Each row below holds a small network's activations on one input, seen along a few directions.
In each table, some parts of the input vary, and every possible input appears once, in random order.
A made-up example of a description, with smaller parts first: one of 3 separate values, together with either a single point or one of 11 places along a line or (one of 4 places along a line, together with one of 5 places around a ring).
Shared parts are said once, and a part with two or three values counts as separate values.

Other details of the inputs vary at random and push rows far along two fixed directions, the same in every table; ignore that.

Rows:
x1: [114  36  74  30 -11  45  34  27 -29 -48 -36]
x2: [ 56 -27  -9 -43 -31  27 -13   2  58   1 -21]
x3: [-43  20  67  37  17 -38 -12 -17 -67  -3  -4]
x4: [ 69   8  43  37  35  32  18  -1 -29 -49 -50]
x5: [ 55  -7 -53 -19 -24  22 -15   6  52  -9 -31]
x6: [-53   6 -27 -28 -16 -28 -27 -23  18  45  21]
x7: [ 46 -38 -38 -26 -28  57  10   7  48 -14  -9]
x8: [-49   4 -35 -20 -10 -18  12  34  14  39  65]
x9: [-52   5 -47 -18  19 -26 -14 -15  26  39  18]
x10: [ 44 -25 -52 -18 -50  40   2   4  39 -18 -12]
x11: [-58  17  39  48  29 -16  27 -28 -80 -16  19]
x12: [-44  21  71  29  44 -20   6 -30 -65   6   3]
x13: [-52  -5  53  38  32 -30  20  -8 -74 -24  21]
x14: [-66 -25 -39 -13 -20 -24 -17   7  12  24  32]
x15: [ 68  10 -37 -23 -14  22   6  48  58   4  -1]
x16: [-54  -7 -40 -14   7 -42 -35   9  24  32  12]
x17: [ 68  21  59  30  -2  38  19 -27 -34 -40 -47]
x18: [-49 -14 -31 -28  24 -41 -22   5  29  31  21]
Each input here is: one of 3 separate values, together with either a single point or one of 5 places around a ring.
The inputs of x17 and x11 match in every part but the choice among 3 separate values. If x12 is changed in the same way as x17 into x11, which row does it become?
Answer: x7
Change only the place on the ring of 5 in x16. List by row number the other rows that result.
Answer: x4, x5, x9, x18

Rows:
x19: [ -4   7  21  35  31 -13   7  17 -24 -17 -11]
x20: [-18 -11 -34 -17  -1  -7   3  -2   8  23  25]
x21: [-33 -12  -6 -19 -21   7  -3   3  18  26  29]
x22: [-34 -30 -17 -20   7 -18 -29 -28  20  17  -5]
x23: [ 99 -40 -45 -15 -36  71  21  22  64 -38 -38]
x24: [-23   4 -43 -11  17   0  -5   9  15  17  17]
x25: [110 -24 -21 -37 -25  66  10  27  71 -32 -34]
x26: [ 50  -4  23  18  -5  13  -7 -34 -13 -41 -50]
x27: [  1  23  39  21   1  -4   2   3 -37   4  -2]
x28: [ -3  12  27  17   8  -9  28 -11 -34 -16   5]
x29: [ 20 -21 -21 -34 -16  16 -25 -25  33   5 -29]
x30: [-11   4 -27 -16   7 -21 -17  15  18  28  15]
x31: [-19  -6  -9 -24   9 -22 -10  19  29  24  14]
x32: [-12   8 -27 -13   1 -30 -13  11  25  22  15]
x33: [-19 -14  23  29  26  -4  -9 -29 -28 -23 -33]
x34: [ -9  11  35  16  -9  -5  13  -6 -37 -23   8]
x35: [ -2  -8  26  23  20  -6  24  -3 -35 -17   7]
x36: [ 52  -1  32  11 -21  35  14   6 -25 -40 -19]
x37: [ 52   8  36  17 -24  46  15   1 -23 -27 -17]
x38: [-31 -23  -9 -25 -17  -3  -4   7  17  12  28]
x39: [-26 -11 -12 -18  -4   3  12  -3  21  33  27]
x40: [ 56 -12  33  12  -1  30  33   4 -13 -39 -21]
x41: [  4  24  20  21  26 -12  11  -3 -31 -19   5]
x42: [  1  26  30  12  24 -10  16  -3 -28 -17   3]
x43: [-25   9 -43  -8  11  -9  -1   5  23  12  18]
x44: [-36  -7 -38  -5 -23  -4  -4   3  14   6  21]
x45: [100 -29 -34 -25 -57  66  -2  19  47 -32 -26]
x46: [ -6  17  15  36   3 -17   4   7 -35 -21  -9]
x47: [ 89 -42 -38 -15 -52  73   6  27  59 -43 -34]
x48: [-23 -15  -8 -25 -10 -20 -13  17  22  20  17]
x49: [-23   1 -21 -19  -7   5   8  -7  12  38  26]
x50: [ -8   7  17  29  38   0  15   9 -27 -23  -2]
x51: [-30 -17 -25 -21   3 -16 -33 -32  11  23  -5]
x52: [  1  10  18  25  10 -11  24 -11 -37 -18   6]
x53: [-35 -12 -38  -8 -16   4  -8   7   6  11  21]
x54: [-17  -5 -26 -17 -11 -20 -21  13  10  24  17]
x55: [ -9 -10  33  23   4  -2   8   3 -38 -25  11]
x56: [-16  11 -17 -22  -1 -27  -9  11  28  24  14]
x57: [ -1  25  13  38  21 -19   8   9 -26 -17 -11]
x58: [-20  20 -18 -20   2  -3   0  -2  25  31  25]
x59: [-18  -1 -26 -15 -17 -28 -17   9  17  18  18]
x60: [ -5  12  15  33   9  -9   0  11 -42 -15  -9]
x61: [-23  -5  -5 -19 -14 -10 -11  13  24  34  18]
x62: [  2  22  29   9  30  -2  12   1 -35 -11   3]
x63: [-21  -8 -24 -25  -4  -4   7  -2  11  25  24]
x64: [  5  22  34  15  23 -16   3  10 -32  -5  -5]
x65: [-39 -17  -4 -21   2  -5 -25 -32  24  33  -3]
x66: [-30 -17 -30  -7  -5 -15 -13  21  21  14  11]
x67: [-35  -9 -16 -27  -5 -22 -25 -37  21  18  -6]
x68: [-16  20 -13 -15  -5 -17  -8   7  29  37  15]
x69: [  1   7  28  19  36  -7  11   6 -29 -18   6]
x70: [-27 -10 -45  -7   1   0   7   1  10  19  18]
x71: [ -1  18  36  17  -1 -22   4   4 -33 -15  -3]
x72: [  6  31  38  22  18  -5   5   6 -29   8  -4]
x73: [-31   5 -14 -17 -31   2  -3  -5  16  25  28]
x74: [108 -13 -13 -25 -35  59   2  31  74 -11 -39]
x75: [  5  19  19  18  32  -4   7   1 -38 -12   5]
x76: [-22   3 -10 -22  12   2   0   6  27  32  25]
x77: [-19  15 -18 -23   9   4  -4   1  17  37  24]
x78: [-16   4  15  32  15 -10  -8 -38 -30 -24 -34]
x79: [-16  -9 -19 -15  11 -24 -14  19  27  23  16]
x80: [-29  -6 -45  -5  -5  -8  11  -3  18  13  19]
x81: [-20  -3 -17 -26 -13 -18 -16  13  13  26  16]
x82: [ -6   8  25  25  -7  -7   9  -5 -40 -24   9]
x83: [-12 -12  43  11  21  -9  -8 -33 -27 -17 -26]
x84: [ -7  11  38  16  13   5 -11 -40 -34   2 -26]
x85: [  0  28  40  24  -5 -12   6   0 -31  -2  -2]
x86: [ 59  14  29  20 -14  36  34  -7 -13 -26 -21]
x87: [  0  -2  35  23  11 -19   0  13 -34 -16  -1]
x88: [ 19  -7 -16 -24 -27  20 -21 -33  42  12 -28]
x89: [-14  -1  15  29  21  -2 -13 -33 -37 -17 -34]
x90: [ 60  13  11  32   9  23   9  21 -14 -34 -38]
The inputs of x87 and x48 match in every part but one. If x82 is changed in the same way as x87 into x48, which row does it become?
Answer: x34
The inputs of x45 and x37 match in every part but one. If x79 is changed in the same way as x45 into x37, which row does it become?
Answer: x74
What do these inputs look like to the network?
Answer: one of 3 separate values, together with one of 4 places along a line, together with either a single point or one of 5 places around a ring
Start at x50 and move only the place on the line of 4, one step at a time. The first step leads to x69. Which rows follow, in order?
Answer: x25, x76
Start at x23 and move only the place on the ring of 5, one step at a time. The first step leads to x47. Which rows follow, in order?
Answer: x66, x19, x50

Rows:
x91: [-13  18  35  20  19 -15   7  -5 -34  -3   2]
x92: [  1   3  -8 -13  -4   0  -4   2  16  14   4]
x93: [  1   1  -7 -14  -5  -1  -5   4  16  13   5]
x94: [ -6  -9 -13  -9 -11   6   0   1  11   5   8]
x95: [-22   9  27  23  14  -9  11  -9 -41  -9   7]
x96: [ -1  -5 -17  -8   0  -3  -4   7  14   5   3]
x97: [ -5  -8 -15  -9 -13   4  -1   1  10   4   7]
x98: [ -1  -3 -19  -7   1  -1  -3   5  14   6   3]
x99: [ 94 -12  28  17 -15  50   1 -18  -1 -56 -71]
x100: [ -1  -3 -18  -7  -2  -3  -5   7  14   5   2]
x101: [ -5  -8 -14  -9 -10   5   1   0  11   5   8]
x102: [-24   7  29  23  13 -12  10  -7 -42  -9   8]
x103: [  1   2  -8 -12  -6  -2  -6   4  16  12   4]
x104: [  1   1  -7 -13  -5   0  -5   4  16  13   4]
x105: [ -1  -4 -18  -7   0  -2  -3   6  15   5   3]
x106: [-18  12  24  26  24 -16   7  -1 -36  -9   2]
What do these inputs look like to the network?
Answer: either a single point or (one of 3 separate values, together with one of 5 places along a line)
Change only the choice among 3 separate values in x105. List by row number the other rows that result.
Answer: x91, x101
Change only the choice among 3 separate values in x97. List by row number the other rows that result.
Answer: x100, x103
